These are the activations of a small network on made-up records, seen along a few directions, one row for each record.
After each row come some of the record's fields: LET, PITI, POGIF, MELO.
A field that a record lacks is left out.
The largest differences between rows may come from other fields.
(in the rows, 500 means zero)
Random noise pushes rows far along 4 fixed directions. That doesn't count. These rows show it; they differ only by the noise:
[539, 453, 509, 564, 526, 276, 631, 415, 541, 477, 400, 466, 607, 491, 444,
 464, 492, 591, 515, 324, 517]
[569, 407, 304, 410, 654, 277, 267, 633, 446, 574, 630, 666, 590, 462, 481,
 671, 354, 515, 395, 389, 583]
[541, 673, 526, 798, 511, 620, 435, 644, 352, 699, 521, 632, 397, 474, 414,
 637, 591, 508, 422, 578, 624]
[538, 455, 436, 537, 591, 263, 496, 555, 501, 547, 502, 579, 616, 462, 462,
 564, 430, 546, 476, 398, 525]
[496, 585, 492, 711, 491, 634, 496, 608, 389, 572, 513, 528, 351, 531, 443,
 559, 593, 583, 412, 504, 597]
[618, 572, 488, 636, 554, 376, 403, 488, 426, 656, 481, 627, 573, 440, 407,
 623, 495, 488, 458, 417, 621]

[692, 424, 437, 464, 451, 424, 349, 196, 459, 441, 470, 460, 415, 541, 387,
 524, 521, 592, 343, 141, 757] | {LET: dele, PITI: sinep, POGIF: tobiz, MELO: dise}
[488, 388, 374, 441, 646, 130, 559, 674, 567, 505, 519, 571, 724, 443, 540,
 552, 373, 530, 542, 456, 378] | {LET: ruf, PITI: sinep, POGIF: raz, MELO: sodud}
[652, 682, 559, 619, 538, 371, 467, 408, 434, 722, 340, 570, 726, 398, 425,
 587, 555, 397, 634, 477, 512] | {PITI: sinep, MELO: sodud}
[493, 380, 395, 256, 632, 196, 505, 511, 540, 482, 449, 486, 790, 448, 540,
 501, 388, 524, 613, 383, 393] | {PITI: movar, MELO: dise}
[483, 561, 458, 570, 492, 676, 421, 624, 416, 573, 528, 507, 411, 507, 506,
 570, 601, 548, 457, 548, 536] | {PITI: sinep, POGIF: diteb, MELO: dise}
[430, 434, 301, 194, 484, 794, 283, 567, 425, 393, 608, 392, 368, 565, 606,
 536, 524, 533, 468, 487, 494] | {PITI: movar, POGIF: raz, MELO: sodud}
[603, 477, 656, 680, 309, 654, 718,  69, 499, 299, 268, 229, 250, 677, 358,
 271, 704, 707, 412, 152, 704] | {LET: dele, PITI: sinep, POGIF: tobiz, MELO: dise}
[577, 500, 376, 325, 710, 428, 243, 679, 405, 598, 510, 665, 671, 533, 526,
 594, 333, 347, 563, 573, 469] | {PITI: sinep, POGIF: tobiz, MELO: sodud}
[677, 655, 518, 665, 487, 728, 164, 475, 335, 673, 604, 688, 291, 534, 390,
 663, 519, 373, 327, 541, 762] | {LET: sep, PITI: sinep, POGIF: tobiz, MELO: sodud}
[398, 497, 407, 403, 539, 737, 523, 637, 410, 412, 431, 350, 428, 645, 565,
 414, 555, 555, 576, 538, 401] | {PITI: sinep, MELO: sodud}
[584, 664, 748, 730, 278, 522, 678, 150, 598, 547, 364, 425, 497, 373, 417,
 450, 675, 455, 546, 458, 562] | {LET: sep, PITI: movar, POGIF: raz, MELO: sodud}
[644, 611, 561, 789, 475, 379, 498, 431, 433, 650, 456, 604, 476, 439, 368,
 601, 567, 529, 413, 392, 673] | {LET: dele, PITI: sinep, POGIF: tobiz, MELO: dise}
[460, 682, 602, 843, 427, 701, 542, 655, 406, 671, 549, 606, 339, 437, 450,
 598, 638, 517, 427, 692, 565] | {LET: dele, PITI: movar, POGIF: tobiz, MELO: dise}
[481, 479, 438, 281, 471, 557, 447, 435, 521, 458, 480, 418, 582, 452, 582,
 499, 526, 482, 586, 490, 421] | {PITI: movar, POGIF: raz, MELO: sodud}
[664, 678, 572, 456, 536, 735, 294, 334, 339, 628, 315, 499, 553, 598, 441,
 478, 542, 308, 630, 505, 579] | {PITI: sinep, MELO: sodud}
[624, 458, 447, 510, 576, 353, 307, 469, 463, 564, 575, 649, 503, 496, 418,
 599, 391, 457, 378, 385, 658] | {LET: dele, PITI: sinep, POGIF: tobiz, MELO: dise}
[428, 525, 524, 620, 588, 113, 645, 751, 616, 657, 586, 712, 773, 276, 543,
 630, 378, 424, 587, 699, 328] | {LET: dele, PITI: movar, POGIF: raz, MELO: sodud}
[362, 380, 420, 407, 529, 458, 657, 613, 549, 362, 513, 363, 470, 586, 562,
 394, 483, 632, 508, 465, 385] | {PITI: movar, MELO: dise}
[583, 472, 447, 595, 535, 512, 339, 536, 416, 505, 614, 600, 305, 584, 424,
 565, 446, 525, 301, 411, 701] | {LET: sep, PITI: sinep, POGIF: tobiz, MELO: dise}
[450, 325, 438, 348, 463, 271, 696, 366, 671, 320, 424, 316, 641, 469, 555,
 399, 510, 645, 560, 293, 380] | {LET: ruf, PITI: sinep, POGIF: diteb, MELO: sodud}
[412, 282, 503, 518, 423, 465, 720, 417, 615, 193, 529, 307, 257, 657, 487,
 311, 510, 741, 340, 280, 555] | {LET: sep, PITI: sinep, POGIF: raz, MELO: dise}
[472, 404, 506, 528, 566, 493, 432, 639, 530, 430, 645, 637, 366, 585, 497,
 484, 341, 463, 368, 591, 543] | {LET: sep, PITI: sinep, POGIF: tobiz, MELO: dise}
[475, 431, 332, 385, 565, 474, 347, 657, 497, 514, 624, 562, 525, 459, 559,
 614, 453, 513, 443, 522, 464] | {LET: ruf, PITI: sinep, POGIF: raz, MELO: sodud}
[471, 688, 461, 694, 625, 679, 411, 911, 313, 704, 546, 661, 439, 538, 512,
 625, 514, 412, 525, 776, 464] | {PITI: sinep, POGIF: tobiz, MELO: sodud}
[578, 541, 498, 495, 436, 668, 452, 336, 413, 483, 396, 374, 402, 572, 448,
 466, 635, 559, 481, 334, 616] | {PITI: movar, POGIF: raz, MELO: dise}
[519, 420, 514, 302, 457, 433, 575, 237, 591, 376, 400, 343, 620, 486, 522,
 399, 518, 526, 588, 337, 450] | {LET: ruf, PITI: movar, MELO: sodud}
[401, 575, 556, 469, 635, 431, 611, 733, 515, 603, 430, 564, 735, 488, 558,
 456, 406, 350, 721, 766, 262] | {PITI: movar, MELO: sodud}
[436, 231, 536, 319, 523, 186, 760, 361, 687, 202, 461, 379, 578, 585, 529,
 279, 340, 605, 520, 323, 430] | {LET: sep, PITI: movar, MELO: dise}
[528, 533, 488, 597, 599, 329, 516, 634, 499, 606, 484, 628, 636, 440, 486,
 576, 449, 464, 531, 560, 448] | {LET: ruf, PITI: sinep, POGIF: tobiz, MELO: sodud}
[374, 583, 486, 530, 354, 816, 620, 552, 467, 425, 463, 304, 325, 518, 566,
 451, 705, 613, 531, 555, 434] | {PITI: movar, POGIF: raz, MELO: sodud}
[301, 335, 407, 479, 477, 466, 709, 691, 574, 298, 614, 399, 361, 540, 585,
 436, 492, 712, 415, 492, 413] | {LET: dele, PITI: movar, POGIF: tobiz, MELO: dise}
[611, 571, 420, 337, 473, 404, 348, 350, 502, 610, 445, 477, 711, 352, 520,
 610, 547, 430, 600, 388, 491] | {PITI: movar, POGIF: raz, MELO: sodud}
[449, 510, 534, 693, 528, 524, 564, 729, 500, 489, 586, 610, 356, 555, 507,
 507, 451, 497, 415, 664, 492] | {LET: sep, PITI: sinep, POGIF: tobiz, MELO: sodud}
[584, 515, 577, 519, 457, 530, 476, 280, 464, 520, 428, 479, 494, 508, 428,
 472, 543, 510, 484, 406, 608] | {LET: dele, PITI: movar, MELO: dise}
[479, 597, 489, 513, 533, 717, 532, 615, 397, 505, 380, 411, 455, 613, 525,
 438, 585, 500, 595, 569, 434] | {PITI: sinep, POGIF: tobiz, MELO: sodud}

Here are new rows. What are their fields?
[394, 352, 275, 277, 552, 489, 454, 658, 468, 385, 595, 397, 463, 549, 595,
 512, 480, 660, 458, 412, 439] | {PITI: movar, MELO: dise}
[593, 420, 430, 157, 602, 453, 252, 363, 491, 480, 491, 532, 663, 538, 525,
 493, 351, 349, 569, 450, 493] | {PITI: movar, MELO: sodud}
[386, 396, 356, 446, 546, 315, 507, 729, 582, 492, 686, 594, 558, 387, 573,
 613, 395, 548, 442, 568, 405] | {LET: dele, PITI: movar, POGIF: tobiz, MELO: sodud}
[599, 662, 654, 635, 399, 636, 406, 305, 470, 633, 519, 591, 428, 445, 418,
 547, 529, 330, 469, 587, 637] | {LET: sep, PITI: movar, MELO: sodud}
[422, 419, 434, 431, 498, 587, 552, 554, 519, 365, 495, 402, 427, 573, 554,
 430, 507, 582, 495, 473, 438] | {LET: ruf, PITI: sinep, POGIF: tobiz, MELO: sodud}
[591, 584, 488, 411, 519, 525, 357, 436, 471, 607, 404, 526, 651, 448, 514,
 549, 516, 376, 610, 517, 467] | {PITI: sinep, POGIF: raz, MELO: sodud}
[547, 666, 557, 734, 401, 546, 463, 515, 468, 696, 540, 621, 482, 327, 468,
 668, 617, 456, 461, 619, 555] | {LET: dele, PITI: movar, POGIF: raz, MELO: sodud}
[550, 431, 383, 421, 654, 260, 387, 636, 503, 561, 542, 651, 682, 461, 512,
 598, 348, 447, 509, 497, 461] | {LET: ruf, PITI: sinep, POGIF: tobiz, MELO: sodud}
[359, 518, 544, 635, 416, 658, 602, 630, 522, 471, 616, 495, 325, 470, 536,
 506, 571, 570, 428, 637, 481] | {LET: dele, PITI: movar, POGIF: raz, MELO: dise}
[457, 459, 414, 286, 632, 749, 327, 665, 374, 429, 504, 497, 426, 705, 556,
 434, 408, 426, 533, 624, 455] | {PITI: sinep, MELO: sodud}
[517, 753, 805, 848, 498, 450, 626, 575, 526, 770, 472, 748, 629, 366, 438,
 543, 468, 246, 620, 879, 443] | {LET: sep, PITI: movar, MELO: sodud}
[300, 267, 422, 497, 531, 561, 682, 734, 538, 219, 612, 378, 219, 729, 560,
 330, 443, 736, 353, 488, 453] | {LET: sep, PITI: sinep, MELO: dise}
[484, 612, 604, 680, 440, 772, 505, 504, 384, 557, 487, 511, 313, 544, 449,
 495, 619, 528, 442, 604, 595] | {LET: dele, PITI: movar, MELO: dise}
[572, 485, 387, 439, 505, 742, 160, 491, 331, 540, 637, 580, 279, 566, 459,
 617, 505, 507, 310, 458, 708] | {LET: dele, PITI: movar, MELO: dise}
[518, 477, 410, 431, 477, 646, 475, 401, 432, 431, 415, 338, 437, 572, 500,
 467, 618, 602, 496, 349, 526] | {LET: ruf, PITI: sinep, MELO: sodud}
[336, 337, 298, 219, 644, 632, 363, 813, 468, 360, 703, 495, 382, 670, 622,
 464, 323, 496, 450, 627, 398] | {PITI: movar, MELO: sodud}
[533, 368, 426, 259, 551, 527, 502, 334, 464, 321, 329, 288, 528, 679, 505,
 329, 506, 611, 564, 242, 502] | {PITI: sinep, MELO: dise}
